Each row below is a small network's average activation on inputs in which a field has the value named, seen along a few directions.
Values that are neighbours, or in one group, have similar rows; names and order tell nothing.
In the rows, 500 means zero.
Strong random noise was added to every row along 9 fixed directions; ignore it. To show where, here is one row again and again, with new noise each time:
[474 506 518 568 660 477 777 517 433 303 551 570 716 492 419 354 427 397
 554 307 710 475 522]
[294 428 582 298 655 467 687 276 654 445 622 510 526 718 428 325 262 402
 529 391 561 492 501]
[569 535 456 320 453 496 361 478 430 757 425 557 332 438 581 657 496 641
 422 658 277 594 437]
[374 388 536 381 386 372 559 347 881 632 442 525 511 909 612 429 218 557
 478 703 245 287 539]
[257 579 315 141 410 352 465 228 646 556 622 473 682 651 461 501 244 194
 452 302 603 238 361]
[409 563 356 301 313 658 727 520 505 349 589 376 796 558 396 422 435 254
 565 398 668 389 313]
[723 466 660 751 906 393 438 646 380 460 488 750 556 525 604 490 622 619
 342 379 587 569 669]
[548 479 483 377 477 591 368 479 409 779 543 231 553 340 506 666 615 612
 491 494 313 585 371]
[551 341 532 586 370 410 692 459 406 350 749 609 513 561 746 617 681 380
 748 523 515 257 786]
[673 347 480 572 525 515 712 586 506 714 349 526 659 552 509 633 392 741
 464 535 283 475 528]
[377 515 657 559 704 284 376 318 507 594 567 434 365 379 573 418 508 589
 568 501 397 558 587]


ZUBE, 12 values:
tuk: [567 277 668 451 602 597 648 474 386 502 612 641 232 604 602 574 597 628
 570 546 437 607 715]
rufal: [502 594 660 529 443 648 484 617 595 364 427 534 291 536 510 295 539 544
 486 739 511 690 510]
tebib: [610 373 473 791 411 586 541 661 437 427 490 347 615 352 471 577 712 549
 619 488 550 450 598]
safib: [573 364 514 677 604 360 349 504 582 672 424 493 565 492 433 613 508 648
 400 450 418 469 580]
fopas: [431 447 460 661 406 502 663 458 541 209 658 388 574 440 470 480 556 333
 733 412 633 374 602]
rov: [640 553 570 683 710 571 611 652 296 280 505 566 560 357 374 452 603 483
 480 262 803 639 514]
mugud: [666 310 527 584 566 770 519 673 411 636 437 320 503 469 392 677 574 661
 467 465 364 752 502]
zeka: [409 434 453 441 645 547 567 386 542 411 568 628 535 604 350 480 411 365
 411 278 723 479 518]
rosol: [518 300 528 482 432 599 962 462 403 383 594 601 444 569 508 493 426 520
 732 565 486 539 637]
zuke: [502 436 267 283 245 420 285 297 459 615 634 635 271 512 646 852 515 329
 555 452 412 251 640]
bim: [581 460 507 526 468 523 573 488 461 687 387 478 373 451 477 634 538 670
 511 556 391 560 521]
fifem: [454 579 496 550 342 652 737 666 560 244 391 515 632 611 373 265 363 465
 508 572 627 506 343]
The values of ZUBE form 4 separate groups.
List the group mates of safib, in the order listed.
> tebib, zeka
List the group mates of fifem, in the order listed.
> tuk, rosol
List the group mates of rufal, in the order listed.
> rov, bim

GABOT, 12 values:
tesob: [509 592 449 385 635 351 161 385 363 736 572 562 542 354 581 675 578 463
 313 305 494 445 463]
vek: [549 595 614 354 481 629 400 609 428 348 552 726 184 635 613 353 611 535
 483 832 474 699 456]
sut: [464 555 380 747 343 391 776 565 543 352 333 502 613 337 421 443 342 506
 663 569 489 425 537]
guper: [533 315 473 518 357 503 657 439 425 564 573 511 431 501 543 645 573 509
 685 535 431 405 676]
pizo: [501 628 505 389 459 505 503 545 499 352 433 773 289 617 501 419 386 460
 415 617 568 599 447]
zitov: [614 582 406 537 510 628 311 713 387 327 586 432 744 467 494 521 694 275
 413 333 726 458 412]
pono: [443 414 571 487 582 570 755 434 454 386 654 414 549 477 458 347 518 484
 657 460 601 563 557]
falo: [371 481 594 401 616 496 637 347 510 417 654 441 511 557 442 403 437 331
 611 330 627 515 569]
gar: [575 598 464 595 474 454 618 655 415 322 410 702 565 537 533 452 533 411
 458 490 657 444 489]
rolo: [602 556 427 474 441 538 217 540 405 548 474 617 292 430 641 665 638 500
 437 568 428 503 538]
suf: [596 524 461 730 730 410 655 557 367 528 357 485 692 177 298 531 461 637
 464 225 655 549 495]
zegel: [565 399 497 856 635 354 563 576 495 450 507 477 836 438 507 573 587 504
 459 247 643 299 632]
The values of GABOT form 4 separate groups.
List the group mates of pono, in the order listed.
> tesob, vek
List the group mates of zegel, in the order listed.
> guper, suf
List the group mates of gar, in the order listed.
> pizo, falo
